These are the activations of a small neural network, seen along a few directions. Each row is one input.
In each table, some parts of the input vary, and every possible input appears once, in random order.
A made-up example of a description, with smaller parts first: one of 5 places around a ring, together with either a single point or one of 11 places along a line or (one of 3 separate values, together with one of 6 places along a line).
Shared parts are said once, and a part with two or three values counts as separate values.
In the rows, zero is written as 128.

Other details of the inputs vary at random and push rows far along two fixed directions, the same in every table; ignore that.

Table:
r1: [129 146 140 133 124 130 142 125 115 145 126 120 126 127]
r2: [136 132 145 127 127 124 137 124 112 131 128 126 130 126]
r3: [133 130 145 125 129 123 132 117 112 124 131 129 122 128]
r4: [131 140 123 126 132 128 120 123 131 116 135 129 128 132]
r5: [130 129 125 121 134 126 127 119 130 123 144 136 127 126]
r6: [127 125 121 121 136 125 126 118 129 121 146 140 129 125]
r7: [127 138 119 128 126 124 130 123 134 118 142 127 123 127]
r8: [128 152 124 130 123 128 136 127 135 133 137 120 123 129]
r9: [121  78 110 118 125 136 114 151 163 129 111 134 131 120]
r10: [140 135 150 123 133 129 128 123 110 132 122 128 134 131]
r11: [137 135 148 126 129 127 133 124 112 131 127 126 131 128]
r12: [134 131 136 121 136 129 123 121 123 125 133 134 131 130]
r13: [127 140 136 134 126 129 140 124 115 142 129 124 129 126]
r14: [131 128 129 126 133 127 131 127 124 128 137 133 137 125]
r15: [135 130 146 123 133 125 127 117 111 124 125 131 125 132]
r16: [128 141 122 128 128 127 126 123 133 118 141 127 124 129]
r17: [129 156 127 129 124 131 132 127 134 133 136 120 124 131]
r18: [128 124 131 124 132 121 131 114 117 122 140 137 123 126]
r19: [133 127 140 128 129 124 135 124 112 129 131 130 132 126]
r20: [134 130 138 122 136 125 122 115 115 121 130 135 126 133]
r21: [132 142 132 129 128 124 125 119 120 116 128 125 121 134]
r22: [130 150 134 128 129 137 134 127 128 147 134 123 132 127]
r23: [118  72 110 122 123 132 120 150 157 127 111 134 132 117]
r24: [126 147 121 130 125 127 135 126 134 131 140 124 126 128]
r25: [136 144 136 122 121 127 137 132 139 144 144 122 119 131]
r26: [116  79 108 127 112 128 125 150 158 126 104 125 122 119]
r27: [131 158 137 132 119 126 138 123 122 133 128 115 118 133]
r28: [132 155 128 127 129 133 126 126 132 132 130 122 128 135]
r29: [126 140 126 130 130 132 136 127 128 143 136 128 134 125]
r30: [133 157 138 130 124 128 131 122 120 131 122 117 121 136]
r31: [129 143 131 130 123 122 132 119 122 118 134 123 117 130]
r32: [118  82 111 126 110 129 126 151 160 127 101 121 119 119]
r33: [131 127 142 125 127 121 136 117 113 125 132 129 121 126]
r34: [133 150 135 125 133 138 129 126 127 148 128 125 135 130]
r35: [ 69 129  37 233 177 102  63 121  46  19 111 159 163 170]
r36: [137 146 126 118 124 130 134 136 152 145 150 125 126 130]
r37: [132 131 137 123 132 124 128 115 117 122 136 133 122 129]
r38: [134 149 145 129 129 134 132 123 113 145 120 121 130 132]
r39: [130 128 132 123 131 125 132 121 126 125 139 132 127 125]
r40: [116  81 100 124 117 132 121 152 167 124 113 128 128 118]
r41: [133 131 129 119 139 129 118 119 127 122 137 138 131 131]
r42: [127  82 121 119 126 141 113 158 157 138  98 129 142 122]
r43: [122  79 115 124 122 136 121 157 157 135 104 129 139 118]
r44: [127 149 131 133 120 123 141 122 122 132 132 120 119 129]
r45: [131 131 135 123 132 127 128 121 125 125 139 132 128 127]
r46: [128 146 130 130 128 133 138 127 129 146 134 124 132 126]
r47: [131 129 135 123 130 121 132 114 118 123 137 133 121 127]
r48: [124  81 118 123 123 139 117 158 157 136 103 128 139 120]
r49: [131 149 144 132 125 132 138 125 115 145 125 119 127 129]
r50: [117  67 119 125 119 129 123 148 146 127 103 132 128 118]
Description of these inputs: one of 2 separate values, together with either a single point or (one of 4 places along a line, together with one of 6 places around a ring).
The inputs of r30 and r28 match in every part but the choice among 2 separate values. If r50 is changed in the same way as r30 into r28, which row does it become?
Answer: r23
The inputs of r25 and r36 match in every part but the choice among 2 separate values. If r21 is changed in the same way as r25 into r36, which row does it become?
Answer: r4
Which other rows does r34 become when the choice among 2 separate values takes its other values? List them by row number.
Answer: r38
Start at r19 and move only the place on the line of 4, one step at a time. The first step leads to r2. Which rows follow, in order?
Answer: r11, r10
Start at r42 and move only the place on the line of 4, one step at a time. The first step leads to r48. Which rows follow, in order?
Answer: r43, r14
Which other rows does r20 become when the choice among 2 separate values takes its other values? List them by row number.
Answer: r41
